These are the activations of a small neural network, seen along a few directions. Each row is one input.
Each table varies a few parts of the input and shows all the possible inputs, shuffled.
Descriptions start from the smaller parts, as in this example, which fits no table here: one of 5 places around a ring, together with either a single point or one of 9 places along a line or (one of 2 separate values, together with one of 6 places along a line).
Shared parts are said once, and a part with two or three values counts as separate values.

Table:
x1: [ 44 -34  16   2 -22  56 -33  29  12 -38   0  25 -40 -33  30]
x2: [  3 -53 -20 -28  37 -14 -29  39  -2  47 -18 -27 -10  23  15]
x3: [ 59 -49  20  -7 -16  38 -30  33  12 -24  12  46 -13   7   0]
x4: [  2  10  14  13 -17  12   1 -55 -25  18  11  -1  39  18 -17]
x5: [ -7  21 -12  -5  75   0  16  10  23  29 -23   8  -2  22 -37]
x6: [-37  -8  25   2 -59  -8  21 -10  30 -13  37 -13 -41 -21  13]
x7: [-26 -16  14  13 -40   2  25 -23   4 -32  18 -17 -53   1   6]
x8: [-17 -34 -10 -16  12 -10 -27  46  30  52 -11 -52 -18 -40  50]
x9: [-10  53 -18  37  18 -31  50  -1 -41 -34  19   9  75  18 -13]
x10: [  0 -12  14 -31  32   4 -26 -11   7  48 -13 -18 -13  27 -12]
x11: [ 47 -16  -7   3  30  36   0  54  26 -49   1  77  -3   3 -27]
x12: [-18   5 -11  14  12 -16  62  -1  19 -41  19  33 -18  37 -46]
x13: [ 63 -29   2  -7  -9  23 -18  38  18 -36 -16  70 -19  -4 -21]
x14: [ -4  23   5  13 -26 -29   7 -23 -59 -17  30 -15  64  23  14]
x15: [-30  42  18  27 -49 -27   8 -13 -29 -10  35 -34  54 -38  51]
x16: [ 35 -25  27 -11 -41  45 -35  42  39 -18  19  28 -28 -56  38]
x17: [  6  37 -12  -2 -12  -1   2 -49 -19   1 -16  25  29  11 -37]
x18: [ 10 -30 -39 -25  43 -28 -18  44   4  36 -45  -1 -18  11  -6]
x19: [-22   7  24 -19   8   7 -25  -3  38  53  -5 -44 -20 -36  22]
x20: [ -6 -16 -49 -16  83 -15   0  60  13  24 -27   5  -4  19 -10]
x21: [ -7  45 -15  23  25  12  33 -34  -9  -6   0  27  47  16 -43]
x22: [-21  38   3  22 -32 -15   3 -27 -58 -34  16 -35  39 -15  45]
x23: [ -3  -8  -3   5 -28 -30  42 -16  10 -29   3  27 -33  29 -42]
x24: [-26  33  20  11 -40  17  -8 -46   4  19  18 -19  27 -41  20]
x25: [  4  46 -16  14 -22 -45  19 -18 -52 -29   4   7  58  12  -7]
x26: [  7  12  -7 -29  37 -11 -14  -5  13  36 -41   6 -20  17 -32]
x27: [-14  25  10  21 -22  27  -3 -59 -24   1  -2 -23  15 -21  12]
x28: [-12  -2  15  -8  26  17 -20 -15  11  35 -25 -46 -33 -15  14]
x29: [-12 -26  12 -11 -34 -13  19 -21   2 -23  30   8 -31  45 -21]
x30: [ -8 -42 -18  -4  31  -1 -23  34   2  35 -30 -54 -30 -20  42]
Q: What do these inputs look like to the network?
A: one of 5 places along a line, together with either one of 2 separate values or one of 4 places along a line
Q: Changing only the place on the line of 5 turns x2 into x30. The same change can be made to x10. Which row results?
A: x28
Q: Which other rows does x7 become when the place on the line of 5 takes its other values? List them by row number.
A: x6, x12, x23, x29
Q: Start at x24 and move only the place on the line of 5, one step at a time. The first step leads to x27. Which rows follow, in order?
A: x4, x17, x21
